Each row below holds a small network's activations on one input, seen along a few directions.
In each table, some parts of the input vary, and every possible input appears once, in random order.
Descriptions start from the smaller parts, as in this example, which fits no table here: line(6) and (point or line(9) or (values(3) and ring(8))).
Shared parts are said once, and a part with two or three values counts as separate values.
In the rows, zero is written as 128.

Other details of the inputs shift rows strongly along two fixed directions, in all tables alike. That doesn't count.
These rows show it; all are for the same input, with only those details redrawn:
[194  44 191 105  98 113  97 227 141  85 151 150 139]
[195 137 114  90 123 141 102 126 168 118 156 120 131]
[197 120 131  88 115 141  98 150 160 110 158 125 132]
[183  37 190 125 109  87 114 214 149  95 138 162 143]
[222 210  76  26 103 229  60 110 159 108 192  74 118]
[171 161  75 136 168  86 145  41 205 159 129 133 135]

Rows:
r1: [ 84 176  79 175 161 111 161  62 136 157  80 147 133]
r2: [114 189 134  87 136 195 106 129 125 118 152  82 129]
r3: [129  50 168 133  89 121 106 199  77 123 146 127 114]
r4: [103 174  68 184 147 108 171  65 152 172 115 140 108]
r5: [125 204  94  58  90 221  73  80 106 126 166  66 137]
r6: [ 87  94 132 211 143  65 167 144 121 136  74 177 117]
r7: [136 172  86 105  89 188 114 127 114 123 163  85 102]
r8: [160 158  85 125 169  88 147  38 196 155 123 141 166]
r9: [139  53 155 138  85 125 132 201  78 115 154 139 105]
r10: [ 76  70 150 190 135  53 160 120 130 153  93 141 155]
r11: [ 86 164  95 169 169  98 142  62 158 180 118 110 122]
r12: [ 76 158 118 152 164 102 140  38 150 172 117 126 154]
r13: [101 134 146 119 127 152 105 142 119 136 139 103 143]
r14: [103 119 141 154 114 123 146 120 118 131 122 165 142]
r15: [114 122 165 100 111 166 117 209  95  81 124 100 104]
r16: [119 129 130 113 141 143 138 153  95 116 123 113  95]
r17: [ 85 172  92 166 154 109 157  43 132 151  85 159 138]
r18: [127 169 107  86  85 194 108 106 106 114 163 100 134]
r19: [102 171 142  80 126 182 120 121 104  96 123 100 131]
r20: [ 77  97 140 191 150  62 172 139 115 130  55 153 118]
r21: [138 209  73  68  87 233  97 107 108 119 173  67 121]
r22: [ 99 160  72 158 169 101 166  63 110 162  77 133  98]
r23: [127  68 196 128 129 124 122 217  92 111 148 136 108]
r24: [151  96 140 121  84 172 112 208  73 115 161 144  98]
r25: [103  79 125 203 149  66 168 137 100 147  85 188 108]
r26: [ 93 138 144 166 167  93 154 121 149 144 119 124 117]
r27: [ 90  75 182 142 112 116 136 205  80  92  75 143 140]
r28: [156 159 100 117 164  81 143  23 192 150 126 156 174]
r29: [222 210  76  26 103 229  60 110 159 108 192  74 118]
r30: [115 131 121 130 103 142 109 138 114 133 136  94 118]
r31: [ 74 171 105 150 178 103 178  65 145 143  82 115 133]
r32: [ 98 132 115 173 131 113 163 115 132 149 111 154 137]
r33: [ 92  85 191 121 101 131 124 189  71  82  86 150 143]
r34: [101  85 221 119 119 131 118 194 104  92 138 141 151]
r35: [103 106 126 161 160  91 134 108 122 174 131 131 115]
r36: [186  86 118 129 150  76 139 104 163 146 138 159 131]
Q: Changing only one part turns r21 into r7. The same change can be made to r13. Which row results?
A: r11
Q: What do these inputs look like to the network?
A: line(4) and (point or ring(8))
Q: List by row number the other rows that have the line(4) part in common with r3.
A: r9, r16, r22, r23, r24, r25, r35, r36
Q: Which other rows does r32 become when the line(4) part takes its other values? List them by row number.
A: r4, r14, r24

Rows:
r37: [127 161 110 110 122 145 125 102 144 124 125 101 138]
r38: [134 153 109 102 126 149 115  92 129 136 134 121 145]
r39: [132 171  87 126 135 135 127  82 144 139 107 125 130]
r40: [132 121 161 100 113 159  98 190 112 100 129 112 122]
r41: [131 126 147 109 124 151 118 175 112 107 120 116 123]
r42: [125 194  88 107 136 159 129  55 152 144 143 105 142]
r43: [132 123 145  99 118 153 119 154 100 106 132 130 125]
r44: [126  97 163 117 106 140 105 174 105 110 143 109 122]
r45: [146 115 148 107  90 172 104 178  93 103 154 134 115]
r46: [132 103 135 150 106 120 124 162 121 123 128 150 130]
r47: [138 126 149 100 102 171 115 189 104  87 135 126 125]
r48: [135 184  95 102 126 187 114 129 120 130 151  95 110]
r49: [146 104 148 105  89 168  97 175 106 113 158 126 138]
r50: [119 103 152 141 132 127 136 163 110 131 134 137 123]
r51: [132 161 113  96 129 172 110 125 105 135 152 103 113]
r52: [132 112 136 140 104 133 128 164 112 111 132 142 117]
r53: [117 169 104 130 148 148 124  92 138 154 144 114 118]
r54: [127 178  87 127 139 133 139  77 141 132 105 123 118]
r55: [140 105 145 112 110 137 105 159 106 106 119 137 133]
r56: [131 115 154 110 116 153 126 167 106 102 131 138 128]
r57: [174 106 159  79 114 149  96 172 124  99 155 129 130]
r58: [100  82 130 180 154  59 176 115 126 144  93 152 121]
r59: [128  84 155 127 117 110 123 155 116 114 114 139 147]
r60: [ 94  89 120 203 162  40 193 106 145 156  79 160 121]
r61: [ 89  93 145 187 179  41 168 100 149 152  82 155 136]
r62: [132 106 136 136 105 127 128 164 109 114 121 135 112]
r63: [149 109 139 110  87 160  95 188 102 107 137 125 120]
r64: [130 104 161 106 125 141 114 180  98 104 123 121 127]
r65: [ 97  78 153 175 149  45 168 109 146 136  91 151 153]
r66: [114  96 161 151 113 114 130 170 128 119 136 132 129]
r67: [ 92  85 145 196 161  49 166 130 146 154  91 151 124]
r68: [119  79 157 137 111 105 130 159 115 119 131 124 137]
r69: [116 108 165 133 135 124 125 157 124 122 126 143 134]
r70: [147 189 100  85 115 194 107 103 118 115 146 115 119]
r71: [121 179  86 125 133 146 135  58 150 157 148 105 134]
r72: [138 100 137 122  98 139 112 169 116 119 132 121 133]
r73: [158 152  85 130 150 110 138  86 169 153 133 116 114]
r74: [116  89 159 140 132 111 121 168 112 125 126 127 120]
r75: [143 101 149 120  94 154 103 177 102 114 146 144 129]
r76: [115  92 160 147 115 109 128 168 126 121 125 124 124]
r77: [132 165 122  89 134 171 110 123 109 124 140 108 124]
r78: [138 180  95  79 128 183 112 106 113 113 132  96 113]
r79: [158  82 160 117 135  97 124 160 139 109 126 140 132]
r80: [129  95 139 139 115 115 129 152 103 117 121 139 113]
r81: [ 88  98 143 194 163  40 176  99 162 148  80 153 140]
r82: [152 152 100 139 160  99 148  85 180 140 125 138 133]
r83: [124 108 162 124 107 146 112 166 116 119 154 123 127]
r84: [130  98 145 130 113 118 125 155 128 115 111 136 146]
r85: [139 179  92  94 120 193 117 111 113 129 156 104 108]
r86: [142 174 108 100 109 177 112 127 121 105 137 120 120]
r87: [119  88 151 136 121 115 138 159 101 123 127 145 120]
r88: [ 85  90 147 193 171  31 175  87 156 151  83 153 143]
r89: [124  99 147 131 101 122 127 164 123 118 131 117 134]
r90: [119 150  94 145 141 113 145  71 127 154 123 138 115]
r91: [129 178  84 124 134 143 131  73 155 141 125 120 144]
r92: [119 173  89 116 133 140 130  59 139 156 146 102 132]
r93: [170 103 159 102 122 135 112 167 140 105 150 141 134]
r94: [129 101 149 129 121 115 129 150 109 105 109 144 125]
r95: [114 183  89 139 150 143 129  86 149 153 135 108 115]
r96: [105  83 121 198 156  39 169  93 139 161  87 168 133]
r97: [165  98 141 129 118 120 122 172 145 118 149 136 123]
r98: [166 147 103 103 138 135 116  98 147 144 158 117 118]
r99: [137 104 139 127  95 143 113 172 119 115 143 130 139]
r100: [108 151 108 143 158 115 134  82 136 162 130 124 120]
r101: [119 101 164 135 137 120 136 164 116 119 121 146 136]
r102: [119 177  98 108 138 139 130  58 144 145 134 109 141]
r103: [122 161  97 119 149 142 129  97 121 147 129 100 111]
r104: [122 162  98 130 120 141 133  96 147 139 145 107 134]
r105: [144 102 147  97  91 161  94 171  97 116 155 122 135]
r106: [161  97 149 121 131 104 128 161 151 112 124 138 131]
r107: [132 162 102 115 130 150 124  84 142 139 133 126 147]
r108: [124 115 168 115 112 146 113 163 120 109 143 128 137]
r109: [114 104 168 128 124 116 123 147 121 119 130 135 138]
r110: [129  80 145 136 113 109 123 156 113 125 125 133 137]
r111: [124 154 106 125 139 144 131 126 124 140 124 105 110]
r112: [127 164  94 125 142 127 129  66 136 148 117 136 135]
r113: [127 160 105 113 134 148 136 115 129 119 111 114 118]
r114: [125  97 157 130 119 114 131 150 106 111 116 156 130]
r115: [130 120 165  93 117 161  94 174 102 108 143 120 128]
r116: [135 183  73 114 131 153 117  62 127 157 140 118 120]
r117: [119 197  94 119 139 153 126  75 155 136 136 103 129]
r118: [113  91 165 139 120 111 123 153 116 128 139 132 129]
r119: [ 89 106 134 201 179  43 189 102 157 152  80 167 141]
r120: [124 190  69 128 138 156 143  80 137 143 134 110 109]
r121: [111 173 105 140 158 125 138  88 155 144 118 122 128]
r122: [160 156  89 130 155 119 137  73 170 157 149 126 120]
r123: [123 112 155 126 106 128 127 158 131 105 131 129 149]
r124: [137 192  80 113 137 161 121  61 142 145 131 127 134]
r125: [133 167  96 129 129 141 126  95 143 132 120 135 136]
r126: [132  75 127 187 174  21 174  91 170 163 103 161 129]
Q: What do these inputs look like to the network?
A: values(2) and ring(5) and (point or ring(8))
Q: Changing only the values(2) part turns r83 into r108. The same change can be made to r48. Which row results?
A: r119
Q: Changing only the values(2) part turns r106 into r73. The same change can be made to r101. Which row results?
A: r50
Q: Which other rows does r67 become when the ring(5) part takes its other values? List them by row number.
A: r53, r74, r95, r100
Q: A walk changes only the ring(8) part. It starts at r55 and steps to r59. List the rest of the walk in order.
A: r65, r88, r61, r64, r78, r94
Q: Which other rows does r116 become when the values(2) part takes its other values? List them by row number.
A: r112
Q: List by row number the other rows that have the values(2) part and the ring(5) part in common with r54.
A: r37, r39, r40, r41, r81, r84, r106, r113

Rows:
r127: [154 169 107 106  96 178 107 169 143 101 142 104 143]
r128: [121 193 130  77 118 217  99 153  90 106 126 120  95]
r129: [123 113 163  70  89 201  97 188  77  92 191  87 122]
r130: [ 83 170 121 123 154 143 165  67 120 153 132  94 140]
r131: [132 136 158  70  73 201 105 179  86  50 149 109 129]
r132: [107 180  93 105 150 129 134  74 132 139  79  95 109]
r133: [ 97  95 130 185 149  39 189  88 145 159 136 146 118]
r134: [148 141  97 136 126 123 159  68 149 149 154 115 108]
r135: [ 88 161 104 134 136 148 125  68 103 171 120 115 149]
r136: [132  57 148 175 109  65 153 165 113 120  95 193 166]
r137: [ 89  65 218 147 101 133 110 241  97 111 125 116 153]
r138: [119  89 111 179 166  25 162 101 145 162 103 133 104]
r139: [158 169  65 113 153 121 143  98 146 124  98 114 128]
r140: [116 186  99 143 156 142 146  92 126 111  96 151 108]
r141: [141 165  95  62 130 200  76 136  97 119 159  59 102]
r142: [198 156  90  69 104 188  85 132 121 120 155  72  85]
r143: [163 146  62 115 153 125 139  87 161 150 114 115 112]
r144: [125  63 164 166 124  65 188 170 129 100 108 172 156]
r145: [131 140 156  99  67 201  77 205 108  58 138 102 132]
r146: [172  70 222  95 137 125  91 211 134  84 144 173 144]
r147: [110  41 156 188 108  51 136 152 102 152 130 175 132]
r148: [151 150  88 138 159 132 153 107 153 152 123 160 105]
r149: [139  99 123 201 169  60 177 101 152 165 107 176  94]
r150: [105 171  97 114 171 133 134  78 123 157  98  76 122]
r151: [150  41 177 120  92 124 145 211 119  96 149 155 135]
r152: [125 177  79 123 149 126 133  72 135 108  81 107 117]
r153: [101 160 104 151 179 135 136  97 117 157 137 134 102]
r154: [142 150  96 162 122 121 131  94 175 160 141 106 115]
r155: [183  98 138  90  54 190  68 178  86 114 173 120 118]
r156: [134  37 144 171 110  70 149 153 131 146 111 193 151]
r157: [128 162  99 153 158 112 137 101 128 158 146 138  83]
r158: [127 124 112 189 176  61 192 118 148 141  81 191 130]
r159: [155  42 197 128 167  25 132 152 167 116  96 161 161]
r160: [154 148 121 102 142 111  98  45 167 151 141 146 174]
r161: [135 167 105  89  80 197  83 116  87  93 127 124 138]
r162: [107  40 183 139  90 128  93 205  65 117 150 149 145]
r163: [133 141  90 155 129 117 144 108 186 156 127 128 135]
r164: [ 68  64 198 159 120  72 180 154 111 111  91 161 140]
r165: [103  74 213 130 126 152 116 247  66 103 123 149 121]
r166: [ 87 161 100 159 149 127 126  93 152 162 143  94 132]
r167: [145 171 130 116 156 122 104  76 213 140 151 112 171]
r168: [151 161 134  87 161 118 138  52 186 130 160 120 168]
r169: [101 186 131  90  91 200  92 147 126 113 130  86 122]
r170: [138 163 112 113  94 167  87 154 132 131 181  80 108]
r171: [ 89 169  98 125 117 142 125  59 111 154  98 135 138]
Q: What do these inputs look like to the network?
A: values(5) and (point or ring(8))
Q: Changing only the values(5) part turns r137 into r135. The same change can be made to r145. Which row results?
A: r161
Q: Which other rows does r133 become when the values(5) part takes its other values? List them by row number.
A: r138, r147, r157, r170
Q: List by row number the other rows that have the values(5) part in common with r157.
A: r128, r140, r146, r148, r149, r153, r158, r165
Q: List by row number the other rows that have the values(5) part in common with r150.
A: r132, r138, r139, r141, r142, r143, r152, r159
